Each row below holds a small network's activations on one record, seen along a few directions.
After each row come some of the record's fields: Zive, Biza, Sitik, Nirab.
Not every record has every field; a missing one is written absent.
The largest differences between rows may come from other fields.
(in the rows, 500 means zero)
Random noise pushes rows far along 16 fixed directions. That doesn't count. These rows show it; they differ only by the noise:
[762 471 543 429 407 573 514 569 495 544 309 386 624 394 546 478 354 494
 736 370 425 713 572 311 518 473 423 647 432]
[653 580 606 315 370 494 517 661 561 708 410 765 465 605 166 703 533 162
 348 483 546 277 626 383 378 609 478 438 544]
[570 556 527 517 597 492 499 709 487 545 447 232 509 555 438 463 577 569
 570 461 540 191 508 433 541 453 597 567 687]
[485 638 463 653 545 586 432 376 363 364 575 569 588 574 624 442 450 461
 427 556 505 464 514 508 656 246 361 462 591]
[516 238 633 513 564 618 279 665 452 486 542 585 499 604 519 598 394 345
 550 405 671 545 539 521 367 509 551 531 487]
[517 310 343 469 575 638 512 381 370 475 638 307 614 373 586 389 447 550
 475 413 307 660 703 549 509 316 567 544 387]
[536 530 499 571 470 559 425 315 556 535 600 478 543 593 662 710 714 799
 393 402 570 331 369 585 408 496 492 568 541]
[498 502 560 468 559 591 644 684 518 547 482 413 503 339 551 471 446 629
 561 415 635 505 504 622 781 793 638 399 463]
[574 541 693 364 589 792 499 493 322 645 527 736 622 510 411 596 344 503
 486 388 455 401 650 445 465 534 347 666 435]
[421 558 541 280 725 330 449 315 341 637 460 487 570 328 776 457 566 687
 721 488 372 452 481 365 480 468 518 729 388]
[425 492 424 489 524 388 657 264 573 576 648 760 382 399 529 664 703 520
 366 646 635 414 410 786 580 553 602 334 584]
[462 573 526 569 526 324 449 481 545 477 615 608 466 499 484 523 576 403
 608 594 575 390 440 404 374 448 343 535 745]
[478 417 403 582 404 467 398 330 539 449 628 806 486 495 526 561 461 340
 401 521 577 629 521 616 422 450 414 336 489]
[305 399 492 454 688 433 548 557 550 502 493 562 448 457 457 254 481 432
 586 650 576 504 370 382 586 577 554 476 460]
[476 369 567 508 622 591 535 594 442 209 552 247 550 653 696 384 450 375
 784 668 748 466 510 435 499 379 363 626 649]
[561 368 500 476 371 513 674 609 792 603 602 539 415 345 430 466 676 464
 485 460 578 660 449 445 421 683 435 454 564]
[514 465 623 373 592 451 578 761 604 530 390 402 449 421 468 431 598 299
 449 536 508 575 540 438 576 564 549 487 452]
[670 602 392 400 301 388 493 480 546 408 346 436 537 622 698 413 601 220
 571 576 586 491 557 279 511 278 360 449 533]

[461 357 578 358 484 614 447 582 477 394 504 305 535 599 789 570 493 493
 539 437 731 548 525 524 529 667 586 509 298] : Zive=j2, Biza=c2, Sitik=absent, Nirab=absent
[533 554 451 423 389 458 412 693 547 499 491 349 472 541 648 412 582 432
 473 337 592 329 686 569 424 537 466 396 521] : Zive=j1, Biza=c3, Sitik=m1, Nirab=absent
[539 264 516 528 513 572 450 490 638 570 384 538 503 498 362 491 412 568
 551 428 460 714 373 430 369 529 572 607 369] : Zive=j1, Biza=c1, Sitik=m2, Nirab=b2
[424 570 503 485 308 605 400 504 472 330 542 277 616 769 776 678 574 528
 247 381 614 552 475 448 703 667 657 367 269] : Zive=absent, Biza=c5, Sitik=m1, Nirab=b2
[544 588 624 423 589 264 424 802 558 522 506 438 418 273 617 453 659 349
 481 421 384 614 729 595 415 533 383 451 548] : Zive=j2, Biza=c4, Sitik=m1, Nirab=b2
[396 364 399 648 465 329 335 638 639 311 527 322 483 433 563 188 375 398
 673 470 530 662 525 433 315 444 375 452 552] : Zive=j1, Biza=c3, Sitik=m2, Nirab=absent
[627 576 479 456 278 856 658 577 529 578 627 625 500 511 465 417 523 313
 174 361 510 461 752 544 582 426 324 343 498] : Zive=absent, Biza=c2, Sitik=absent, Nirab=absent
[512 559 652 585 467 568 509 551 563 407 627 307 525 616 500 811 673 612
 260 460 457 448 478 611 452 613 506 531 555] : Zive=absent, Biza=c4, Sitik=m1, Nirab=b2
[426 615 609 423 483 471 556 559 675 578 539 494 434 443 644 483 713 688
 365 405 488 413 443 599 429 685 426 502 444] : Zive=absent, Biza=c3, Sitik=m1, Nirab=absent
[525 717 523 409 365 566 656 661 570 464 496 355 557 584 387 429 495 467
 444 492 458 326 600 324 548 713 364 449 520] : Zive=absent, Biza=c4, Sitik=m1, Nirab=b2
[498 543 490 566 584 489 485 313 526 599 339 522 507 559 366 523 500 752
 458 525 387 357 265 508 524 456 618 590 431] : Zive=j1, Biza=c2, Sitik=absent, Nirab=absent
[580 274 360 554 333 471 419 392 643 504 554 359 470 515 688 548 659 545
 547 419 579 678 399 446 318 396 582 527 517] : Zive=absent, Biza=c3, Sitik=m2, Nirab=absent
[509 598 305 584 536 534 482 278 443 562 535 462 613 360 484 444 392 854
 589 385 407 390 528 557 466 454 465 557 520] : Zive=j2, Biza=c1, Sitik=m2, Nirab=b1
[448 527 538 410 486 420 623 496 542 384 522 492 483 490 475 470 560 225
 457 659 437 684 603 375 477 462 341 510 467] : Zive=j1, Biza=c1, Sitik=m1, Nirab=b2
[486 516 392 321 553 427 648 418 401 527 391 353 546 384 554 397 376 545
 698 564 521 416 586 530 608 531 624 517 424] : Zive=absent, Biza=c3, Sitik=m2, Nirab=absent
[429 382 420 672 451 551 404 553 509 171 674 231 541 733 501 517 487 411
 412 564 561 579 513 539 433 446 487 415 549] : Zive=j2, Biza=c3, Sitik=m1, Nirab=absent
[424 485 452 349 473 657 743 442 575 628 472 662 508 572 295 234 532 572
 480 606 457 398 363 221 605 684 493 494 381] : Zive=j1, Biza=c5, Sitik=m1, Nirab=b2
[409 579 537 594 521 456 434 499 437 338 736 228 560 624 658 586 657 525
 454 502 472 404 523 445 460 372 470 549 675] : Zive=j1, Biza=c5, Sitik=m1, Nirab=b2
[402 579 632 471 627 695 484 592 406 484 558 608 515 569 541 357 435 593
 525 446 611 303 537 527 523 625 325 519 496] : Zive=j1, Biza=c2, Sitik=absent, Nirab=absent
[562 362 484 497 539 643 496 392 531 529 263 638 487 839 347 486 417 621
 682 648 732 222 218 352 442 460 540 639 488] : Zive=j2, Biza=c1, Sitik=m1, Nirab=b2
[575 592 387 466 567 349 525 367 275 571 572 460 531 353 441 604 362 621
 716 483 399 265 694 693 436 407 560 552 687] : Zive=j2, Biza=c3, Sitik=m1, Nirab=absent
[502 521 563 504 461 342 409 533 413 632 556 634 490 508 269 748 433 283
 495 525 440 562 475 335 519 548 681 525 588] : Zive=j2, Biza=c3, Sitik=m1, Nirab=absent
[499 640 367 617 412 439 568 335 522 434 471 562 495 536 456 456 430 555
 458 602 454 456 407 584 641 416 525 389 552] : Zive=j2, Biza=c3, Sitik=m1, Nirab=absent
[373 476 490 711 564 418 391 434 550 276 492 572 476 443 562 455 297 502
 446 548 495 698 450 821 538 464 454 339 433] : Zive=absent, Biza=c3, Sitik=m1, Nirab=absent
[330 448 464 549 724 523 370 415 446 238 549 322 541 692 609 530 505 656
 394 569 568 264 539 837 368 524 503 465 407] : Zive=j1, Biza=c4, Sitik=m2, Nirab=b2
[658 496 515 507 591 471 481 469 493 588 324 524 449 489 456 637 541 641
 484 451 484 371 494 748 463 392 605 544 528] : Zive=j2, Biza=c5, Sitik=m1, Nirab=b2
[528 353 584 507 529 727 533 514 552 483 504 411 529 539 633 498 606 647
 427 440 486 697 407 506 558 560 527 560 347] : Zive=j1, Biza=c4, Sitik=m1, Nirab=b2
[529 514 325 535 410 287 464 511 641 598 571 441 430 398 411 596 726 530
 251 436 395 475 572 661 452 563 659 283 505] : Zive=j2, Biza=c4, Sitik=m1, Nirab=b2
[530 567 496 518 339 593 444 534 543 564 576 478 494 505 820 552 606 703
 498 298 758 425 423 510 615 667 520 414 490] : Zive=j2, Biza=c2, Sitik=absent, Nirab=absent
[530 567 419 477 305 286 520 635 630 472 259 491 369 563 838 360 604 453
 666 515 815 453 263 462 800 622 732 215 498] : Zive=j1, Biza=c5, Sitik=m1, Nirab=b2
[582 515 352 556 287 511 639 428 538 584 710 543 432 458 509 557 626 429
 486 507 629 445 502 467 576 453 534 378 732] : Zive=j2, Biza=c2, Sitik=absent, Nirab=absent
[606 577 386 604 431 469 408 570 535 424 415 292 508 673 479 534 673 365
 333 536 534 363 516 431 493 301 550 437 623] : Zive=j1, Biza=c4, Sitik=m2, Nirab=b1
[391 565 751 454 598 449 421 555 493 434 517 551 507 502 711 686 508 506
 603 532 721 573 381 478 498 705 414 601 479] : Zive=j2, Biza=c3, Sitik=m2, Nirab=absent
[446 499 551 600 537 554 396 458 558 434 497 411 520 512 616 348 479 610
 463 448 399 570 423 406 415 347 360 633 470] : Zive=absent, Biza=c2, Sitik=absent, Nirab=absent
[348 364 543 490 606 308 495 424 619 464 405 581 499 528 166 575 388 547
 673 682 476 589 233 363 348 762 534 622 426] : Zive=j1, Biza=c1, Sitik=m1, Nirab=b2
[535 680 466 664 511 247 378 627 457 466 279 410 527 565 381 338 370 557
 777 538 463 319 304 216 605 464 547 516 684] : Zive=j1, Biza=c5, Sitik=m1, Nirab=b2
[376 580 623 456 537 448 314 488 363 605 594 691 472 519 776 514 705 443
 480 443 488 640 343 215 625 522 513 509 449] : Zive=j1, Biza=c2, Sitik=absent, Nirab=absent
[509 548 553 804 542 714 404 593 462 334 486 492 597 612 370 453 281 579
 574 507 664 505 393 463 643 513 387 495 642] : Zive=j1, Biza=c1, Sitik=m2, Nirab=b1
[578 538 691 665 568 568 205 689 474 586 401 557 518 539 450 603 426 697
 430 230 431 467 475 630 425 558 519 568 487] : Zive=j1, Biza=c3, Sitik=m1, Nirab=absent
[530 270 593 631 568 689 380 583 485 331 399 416 540 723 449 532 313 386
 549 555 601 636 449 476 451 328 540 605 465] : Zive=absent, Biza=c1, Sitik=m2, Nirab=b2

Here are new rows. What are their fields?
[496 396 393 426 335 560 465 374 582 557 669 517 492 496 705 515 671 548
 352 364 499 590 549 501 318 456 457 476 392] : Zive=j2, Biza=c3, Sitik=m1, Nirab=absent
[626 437 470 390 280 620 630 679 638 646 424 631 398 611 471 339 526 312
 572 487 784 319 511 403 501 497 478 401 614] : Zive=absent, Biza=c3, Sitik=m1, Nirab=absent
[542 302 543 432 579 417 542 498 436 422 532 157 542 441 585 628 594 305
 534 621 384 835 539 408 538 272 686 679 467] : Zive=j2, Biza=c3, Sitik=m1, Nirab=absent
[419 419 431 523 623 432 557 640 536 605 641 358 497 339 109 328 378 605
 641 414 335 313 602 430 293 596 514 592 681] : Zive=j1, Biza=c5, Sitik=m2, Nirab=b2
[303 543 309 610 356 316 288 480 765 339 528 478 489 530 679 118 561 538
 404 415 444 618 435 416 308 561 265 346 329] : Zive=j1, Biza=c3, Sitik=m1, Nirab=absent
[509 409 480 289 665 520 595 513 605 475 300 268 520 507 353 272 539 440
 359 593 212 508 635 502 287 291 431 650 267] : Zive=j2, Biza=c3, Sitik=m1, Nirab=absent
[483 424 246 523 594 552 486 362 330 423 507 397 611 543 299 302 224 632
 645 516 368 277 672 585 376 407 467 516 495] : Zive=j1, Biza=c4, Sitik=m1, Nirab=b2
[599 748 617 391 460 575 655 528 367 639 478 637 552 450 536 458 471 525
 687 472 504 405 523 274 641 487 333 624 636] : Zive=j2, Biza=c5, Sitik=m1, Nirab=b2
[500 446 514 463 402 627 597 354 555 363 441 552 594 616 368 619 274 516
 570 601 640 554 452 529 426 725 402 527 368] : Zive=absent, Biza=c3, Sitik=m2, Nirab=absent
[579 430 625 488 587 582 647 675 513 549 744 385 424 300 522 518 722 555
 436 381 366 472 716 724 364 464 441 579 703] : Zive=j1, Biza=c5, Sitik=m1, Nirab=b2
[467 419 571 412 475 461 299 475 513 586 365 566 526 574 597 622 447 571
 571 418 606 582 300 309 469 705 637 559 249] : Zive=j2, Biza=c2, Sitik=absent, Nirab=absent
[465 414 474 306 390 499 602 447 407 531 536 532 512 473 660 418 385 307
 702 560 570 652 553 298 620 535 572 537 434] : Zive=absent, Biza=c3, Sitik=m1, Nirab=absent
[654 499 532 460 515 652 572 570 503 357 265 376 529 593 430 561 422 429
 358 554 542 549 586 712 635 486 535 418 320] : Zive=j2, Biza=c2, Sitik=absent, Nirab=absent
[490 570 362 481 420 530 369 469 465 426 433 430 679 546 369 375 205 522
 544 400 425 472 633 362 374 589 379 491 313] : Zive=j2, Biza=c3, Sitik=m2, Nirab=absent
[403 528 467 535 435 561 541 680 478 485 791 310 516 432 536 477 548 515
 380 352 507 491 655 534 594 680 568 384 565] : Zive=j2, Biza=c3, Sitik=m1, Nirab=absent
[659 397 652 648 451 455 392 628 595 592 376 516 455 479 275 769 402 481
 490 414 446 656 393 577 444 501 657 543 567] : Zive=absent, Biza=c3, Sitik=m1, Nirab=absent
[529 640 417 479 470 350 454 356 549 383 442 552 475 579 595 543 559 383
 444 597 596 294 607 705 300 338 338 440 569] : Zive=absent, Biza=c3, Sitik=m2, Nirab=absent
[503 488 310 366 449 445 628 212 597 374 329 706 390 639 748 370 724 445
 356 731 630 393 444 792 496 268 444 309 370] : Zive=j1, Biza=c1, Sitik=m1, Nirab=b2
[606 301 693 588 596 662 411 637 542 535 531 454 439 515 559 673 608 565
 407 368 493 658 504 650 387 358 555 624 533] : Zive=j2, Biza=c1, Sitik=m1, Nirab=b2
[549 790 475 521 370 320 565 303 521 474 390 700 555 443 569 610 485 557
 612 588 516 618 337 347 692 667 358 465 463] : Zive=j2, Biza=c1, Sitik=m1, Nirab=b2
